These are the activations of a small neural network, seen along a few directions. Each row is one input.
Each table varies a few parts of the input and shows all the possible inputs, shuffled.
A made-up example of a description, with smaller parts first: one of 5 places around a ring, together with either a single point or one of 9 places around a ring or (one of 2 separate values, together with one of 6 places along a line).
Shared parts are said once, and a part with two or three values counts as separate values.
(in the rows, 128 means zero)

Other details of the inputs vary at random and push rows far along two fixed directions, the same in every table; ignore that.

Table:
row 1: [120  97 130 143 113 119 146 118  91 134 127]
row 2: [119  57 105 153  95 114 183 109  61 138 136]
row 3: [147 116 133 131 138 158 112 105 184 143 160]
row 4: [132 154 147 124 153 155 106 127 192 137 150]
row 5: [ 80 165 127 119 110  77 149 158  81  98  97]
row 6: [ 99 149 104 113 120  87 158 175  66  94  91]
row 7: [147 138 126 126 155 161 112 136 182 132 145]
row 8: [157  86 123 135 145 170 120 106 154 153 158]
row 9: [126 119 130 134 122 124 146 140 114 124 116]
row 10: [155  92 140 144 139 170 127 102 165 150 151]
row 11: [131 180 127 107 140 123 105 160 154 108 116]
row 12: [110 110 131 136  98 105 149 114  90 131 128]
row 13: [138 113 126 130 124 137 126 109 152 138 147]
row 14: [115 217 132  94 144 110  91 165 166 100 118]
row 15: [129 180 138 105 141 127  75 133 177 116 131]
row 16: [128 125 125 127 118 115 121 124 108 124 125]
row 17: [144  90 141 144 128 161 130  90 165 154 160]
row 18: [135 108 129 137 116 133 148 123 115 136 127]
row 19: [166 107 133 127 148 166  93 110 167 145 146]
row 20: [132 105 113 135 125 131 153 134 118 125 130]
row 21: [139 202 125 109 173 121  93 150 149 112  74]
row 22: [127  77 130 151 116 135 154 103  99 147 141]
row 23: [129 203 143  98 159 126  78 167 151 108 103]
row 24: [155  73 144 150 115 153 121  80 130 163 154]
row 25: [122  59 116 148 106 125 181 118  61 137 121]
row 26: [172 107 111 137 155 151 118  95 145 149 114]
row 27: [127 121 138 132 122 132 132 115 140 135 136]
row 28: [112 135 123 131 130 122 161 156 111 117 115]
row 29: [116 115 115 131  97  97 148 126  70 120 120]
row 30: [109 117 129 135  98 107 166 124  92 127 126]
row 31: [118 171 119 110 136 109 124 169 130 101 104]
row 32: [134 174 141 110 168 148  90 156 167 121 121]
row 33: [ 77 159 125 124 109  79 159 158  81 104 103]
row 34: [143 123 154 133 133 150  93  95 173 148 150]
row 35: [111 114 127 136 105  96 149 132  69 120 108]
row 36: [149 124 140 126 147 153 100 123 148 142 133]
row 37: [116  99 121 136 106 115 147 112 108 131 137]
row 38: [143  90 124 143 129 163 134  92 172 154 170]
row 39: [138 164 127 107 146 130  95 150 141 117 119]
row 40: [ 89 188 119 104 109  76 125 162  95  93 103]
row 41: [129 103 120 136 118 123 135 115 106 129 133]
row 42: [110 151 123 121 128 120 123 136 137 119 132]
Description of these inputs: one of 2 separate values, together with either a single point or (one of 4 places along a line, together with one of 5 places around a ring).
Changing only the choice among 2 separate values turns row 41 into row 1. The same change can be made to row 11. Which row results? -> row 18
Changing only the choice among 2 separate values turns row 4 into row 38. The same change can be made to row 23. Which row results? -> row 39
Change only the choice among 2 separate values in row 20. List by row number the other rows that result. -> row 10

Table:
row 43: [160 154 147 120 151 150  67 119 164 136 129]
row 44: [ 93 151 107 120 111  78 151 145  85 107 101]
row 45: [108 142 114 117 128  98 149 167  71 102  96]
row 46: [132 152 123 116 136 119 102 132 121 112 114]
row 47: [132  44  88 153  72 110 194 103  51 136 135]
row 48: [155 151 123 119 153 145  74 121 176 130 139]
row 49: [ 97  48 112 149  68 120 198 113  47 146 168]
row 50: [180  33 143 161 129 183 131  77 131 180 159]
row 51: [ 70 150 142 119  84  69 139 156  93  91 129]
row 52: [140 161 145 115 149 139  77 111 176 133 132]
row 53: [135 149 114 110 138 127 125 160 136 112 118]
row 54: [159  53 154 168 116 172 144  64 143 183 163]
row 55: [ 94 146 110 127 129  98 163 169  95 102 100]
row 56: [143 164 139 121 145 147 110 126 193 131 145]
row 57: [ 98 147 132 130 122 103 161 168  79 108  84]
row 58: [146 159 131 111 141 142  90 117 189 132 141]
row 59: [163  44 124 156 121 182 157  82 158 162 166]
row 60: [132 156 138 126 157 146 103 120 187 136 143]
row 61: [129 146 115 114 149 123 119 156 130 115 116]
row 62: [122 157 144 119 128 113 109 128 123 127 107]
row 63: [110 159 138 123 138 119 129 134 133 120 119]
row 64: [117 151 134 123 149 133 124 148 137 115 113]
What is each input in this table made of? -> either one of 2 separate values or (one of 4 places along a line, together with one of 5 places around a ring)

Table:
row 65: [150 136 142 121 148 161  81 122 187 136 160]
row 66: [106 122 102 127 107 101 172 148  87 112 119]
row 67: [106 102 102 132 101 105 172 141  77 117 127]
row 68: [129 110 146 137 121 137 122 108 128 142 137]
row 69: [123 207 143 104 168 137  91 165 190 109 121]
row 70: [156 100 119 135 136 162 124  96 180 148 156]
row 71: [135 126 123 130 120 119 120 104 132 133 128]
row 72: [ 99 237 133  84 143  87  76 185 138  82  96]
row 73: [150 160 130 116 172 141 101 156 137 122  92]
row 74: [ 99 128 129 136 104  92 158 130  74 121 107]
row 75: [150 103 155 139 133 166 105 101 165 154 159]
row 76: [104  82 107 151  97 106 211 125  72 128 117]
row 77: [129  44 132 159 101 144 172  98  95 153 155]
row 78: [132 150 101 114 142 108 134 167  80 103  80]
row 79: [147  99 141 140 143 171 118 105 171 153 160]
row 80: [133 130 128 125 121 121 111 111 130 131 134]
row 81: [ 98 171 130 123 121  87 139 145 100 109  92]
row 82: [156  98 140 132 126 161  99  98 162 151 166]
What is each input in this table made of? -> one of 2 separate values, together with either a single point or one of 8 places along a line
List by row number the other rows that have the choice among 2 separate values in common with row 80. -> row 65, row 66, row 67, row 70, row 71, row 72, row 78, row 82
